Each row below holds a small network's activations on one input, seen along a few directions.
In each table, some parts of the input vary, and every possible input appears once, in random order.
A made-up example of a description, with smaller parts first: line(4) and (point or line(9) or (values(3) and ring(5))).
Shared parts are said once, and a part with two or three values counts as separate values.

Other details of the inputs shift rows strongly along two fixed directions, in all tables alike. That doesn't count.

Table:
R1: [  0  31  22  23   1  55  17  17  -9 -41  71  28]
R2: [ -9 -48 -14   6 -67  54   8  32 -47 -75 -29  51]
R3: [ -7 -61 -12  -9 -39  38   2  28 -51 -62 -35  46]
R4: [  1  14  20  -1  25   8  13  -7   3  -6  40 -15]
R5: [  1  29  16   2 -29 -42 -32 -29 -41  -1 -29 -13]
R6: [ -3 -58 -25   1 -36  50 -12  35 -30 -47 -51  53]
R7: [  3 -10 -15   2 -65 -27 -46 -18 -41  -7 -96  18]
R8: [  0 -24 -22 -28  10 -59 -10 -27  25  55 -54 -37]
R9: [  5  26  14  38   5  62   7  29  12 -27  57  37]
R10: [ -4 -66 -29 -44 -26 -58  -2 -13 -24   1 -83 -10]
R11: [  2 -15   8  -5  -1  23   8  13 -21 -33  10  17]
R12: [ 3 54 18 40 26 53  1 27 28 -1 71  4]
R13: [ -2  42   9   5  43 -38   2  -7  48  61  32 -42]
R14: [  5  55   5  26  31  14  -2   1  36  33  53 -13]
R15: [ -1  37  19  -3  38 -56  19 -24  28  41  46 -42]
R16: [ -1 -21 -18 -20   7 -36  -5 -22  21  33 -45 -23]
R17: [ -7 -52 -38 -30 -52 -51   4 -20 -22   3 -80  -3]
R18: [  7  36  37  19  38  50  12  13   0 -17  89   0]
R19: [  2 -22 -25 -30  17 -64 -14 -17  22  50 -55 -33]
R20: [ 2 32  5 24  7 40  2 12 19 -6 42 20]
R21: [  6 -12  -3  12  -2  53  -7  26  -5 -29   3  35]
R22: [  2 -14  14   3  -8  49  17   7 -24 -43  21  25]
R23: [ -6  36  17 -12  41 -70  13 -24  32  58  36 -59]
R24: [  1  11  -3 -17  37 -49   2 -33  40  63 -14 -44]
Each input here is: values(2) and (point or ring(5) or line(6)).
The inputs of R7 and R5 match in every part but the values(2) part. If R24 is changed in the same way as R7 into R5, which row does it become? -> R22
Change only the values(2) part in R17. List by row number the other rows that result. -> R14

Table:
R25: [ -4 -48 -15 -19 -11   2  14  10 -12 -21 -22  14]
R26: [ 3 38 28 13 58 35 22 16 23  0 93 -7]
R27: [11 42 19 25 59 59  5 12 43 15 75  0]
R28: [ -8 -32 -21 -47  24 -92  19 -36  36  64 -42 -58]
R29: [  7  65  36  25  27  11 -14  -3  -4   4  57 -11]
R30: [  4  12  12   2 -10 -13 -21  -8 -26  -6 -16  -1]
R31: [ -2  -8  -7  11 -59  14 -11   0 -35 -34 -33  31]
R32: [  2   8  11  20 -34  40 -17  12 -39 -46  -2  34]
R33: [  0 -11  -4   8 -51  12 -15   0 -39 -35 -37  27]
R34: [ -6 -20 -35 -30  19 -81  -5 -20  43  78 -58 -57]
R35: [ -1 -35 -27   5 -31  23  -6  23   1 -21 -39  43]
R36: [ -2  12  10 -10  48 -22  24  -9  33  34  42 -36]
R37: [ -4 -53 -15 -14 -23  26  18  18 -16 -38 -20  27]
R38: [  1  30   8  11 -15 -15 -11 -15  -9   5   1  -7]
What do these inputs look like to the network? -> values(3) or line(5) or line(6)
Which of the alternatives is R35? -> values(3)

Table:
R39: [ -6 -33 -14 -18 -12 -16  16  -3   0  -2 -21  -1]
R40: [  0 -28  -5  -2  -6  33   6  17 -10 -26  -3  22]
R41: [  4  39  24  24   6  32  -3   9  -9 -18  49   9]
R42: [ -1 -30 -12  -6 -42   1 -14   0 -34 -26 -52  22]
R43: [ -5 -33 -14 -17 -10 -15  13  -2   0  -1 -23  -1]
R44: [ -1 -42 -14 -12 -13  16   2  10 -12 -22 -30  18]
R45: [  6  47  12  38   6  46 -17  16  13  -2  37  18]
R46: [ 0 -1  3  0 15 16 13  9  7 -6 26  1]
R47: [  2  12 -13   1  28 -14  -1  -1  46  45   1 -18]
R48: [  6  37  24  20  15  26 -11   4  -7 -10  39   4]
R49: [ -2  23   5 -11   9 -64  -3 -30  10  40  -8 -40]
R50: [  1  10   9   1  31   6  10   4  16   9  34 -10]
R51: [ -1 -18  -5  -1 -34   4 -11   1 -29 -25 -34  19]
R52: [ -4  19   1 -15   6 -73  -1 -35  10  44 -15 -43]
The inputs of R41 and R46 match in every part but one. If R45 is changed in the same way as R41 into R46, which row does it become? -> R47
What do these inputs look like to the network? -> values(2) and (point or line(6))
A walk changes only the line(6) part. It starts at R52 and steps to R49. List the rest of the walk in order. -> R41, R51, R42, R48
